A small network was trained on made-up records. Each row is its average activation on records with the value named, seen along a few directions.
Values that are neighbours, or in one group, have similar rows; names and order tell nothing.
In the rows, 500 means zero.
Random noise pushes rows far along 7 fixed directions. That doesn't count. These rows show it; they differ only by the noise:
[462 505 698 382 476 481 734 375 480 485 366 598 523 573 695 512 403 354
 533 331 546 312 369]
[515 553 408 538 387 660 329 478 325 606 375 472 492 227 481 453 445 358
 296 595 398 460 573]
[550 410 465 529 468 505 437 447 418 562 533 530 481 423 424 563 533 464
 429 630 423 451 468]
[432 619 571 409 448 500 536 514 534 606 373 395 437 430 649 441 568 412
 481 290 517 574 626]
[516 575 384 610 553 525 465 503 514 634 433 365 459 326 468 488 590 592
 402 594 300 567 640]
[533 622 482 498 497 516 690 484 514 414 360 357 549 516 469 462 341 505
 440 341 521 520 360]
[584 577 330 622 454 648 484 471 326 424 364 411 598 344 323 455 247 468
 291 613 415 435 343]
[516 465 632 353 399 454 532 442 563 571 489 523 361 479 627 554 614 378
 507 312 592 546 531]
[560 435 429 592 518 512 483 433 411 517 505 523 517 438 396 551 465 520
 424 676 386 415 421]


Field DILET:
bifi: [550 543 586 389 410 433 569 527 634 546 502 421 465 564 512 529 562 412
 488 290 578 610 523]
lineg: [765 396 429 488 397 476 404 375 696 504 592 509 127 336 451 682 691 577
 397 451 555 699 518]
bevam: [616 500 432 530 578 581 737 454 672 434 513 449 563 542 421 588 364 603
 400 455 430 505 377]
kiba: [556 525 479 629 546 498 521 411 586 366 422 568 387 421 491 482 458 605
 482 588 515 404 516]
fevar: [405 595 476 572 570 509 515 535 396 422 488 537 593 628 561 391 383 639
 589 537 442 429 513]
sibok: [502 504 430 510 538 547 433 629 557 604 540 439 633 456 462 495 525 496
 486 592 460 545 623]
pir: [445 645 521 466 485 661 483 534 478 508 336 497 446 289 677 391 440 429
 484 414 499 512 578]
gem: [392 550 576 477 487 532 555 467 509 286 455 576 511 610 607 405 324 482
 533 346 669 451 444]
bobib: [450 602 596 454 549 650 640 442 508 492 391 518 487 401 718 422 448 539
 449 424 406 456 530]
roz: [629 286 443 409 324 521 287 554 434 599 759 536 420 368 336 658 709 433
 463 645 510 616 469]
ruta: [493 596 462 424 450 580 424 600 597 442 451 449 444 408 526 387 477 464
 503 346 686 666 575]
bom: [557 504 517 458 397 562 397 507 461 552 491 606 520 381 592 539 511 340
 460 505 511 507 599]
laga: [421 507 547 647 729 472 652 402 544 580 358 567 471 433 620 512 564 648
 558 681 252 320 583]
kig: [500 622 512 562 572 535 669 515 589 492 337 448 623 503 567 427 408 531
 476 487 402 353 529]
sar: [506 545 416 417 427 571 487 583 465 519 558 349 701 548 359 512 440 460
 424 419 445 619 475]
A value of DILET combines one of 5 hidden first parts with one of 3 second parts; all combinations occur once.
Changing only the second part turns ruta into kiba. pir has the same second part as ruta; what does that change turn pir into? -> laga
Changing only the second part turns roz into lineg. sibok has the same second part as roz; what does that change turn sibok into? -> kig

Field TEVAT:
sunof: [624 529 550 445 481 494 614 410 654 447 371 440 349 409 520 587 491 465
 438 319 593 563 463]
feka: [317 649 488 488 570 528 519 691 445 476 455 386 751 577 505 305 446 536
 584 483 471 520 601]
zon: [107 593 654 499 638 403 494 519 190 746 353 507 728 636 746 337 590 441
 668 578 256 221 696]
neb: [470 458 503 545 399 403 229 594 362 335 643 682 522 747 458 457 379 379
 648 519 857 542 414]
kes: [672 355 506 473 339 689 426 385 409 381 538 683 387 325 464 576 357 387
 333 589 572 399 303]
mos: [444 495 546 546 551 459 380 340 596 517 512 704 186 451 821 478 624 600
 608 476 586 527 680]
zufe: [449 596 549 390 504 382 580 700 713 584 523 279 527 591 509 450 701 543
 608 277 556 708 683]
taguz: [352 672 458 594 603 641 457 534 368 467 383 555 667 511 644 353 260 489
 520 541 471 418 545]
gis: [384 346 629 325 412 442 495 463 378 591 546 593 495 541 500 521 600 294
 537 482 539 360 431]
lefir: [481 603 546 573 473 494 403 436 508 515 360 581 376 490 627 437 471 438
 484 450 560 438 602]
A value of TEVAT combines one of 5 hidden first parts with one of 2 second parts; all combinations occur once.
Changing only the second part turns sunof into lefir. kes has the same second part as sunof; what does that change turn kes into? -> mos
Changing only the second part turns neb into zufe. taguz has the same second part as neb; what does that change turn taguz into? -> feka
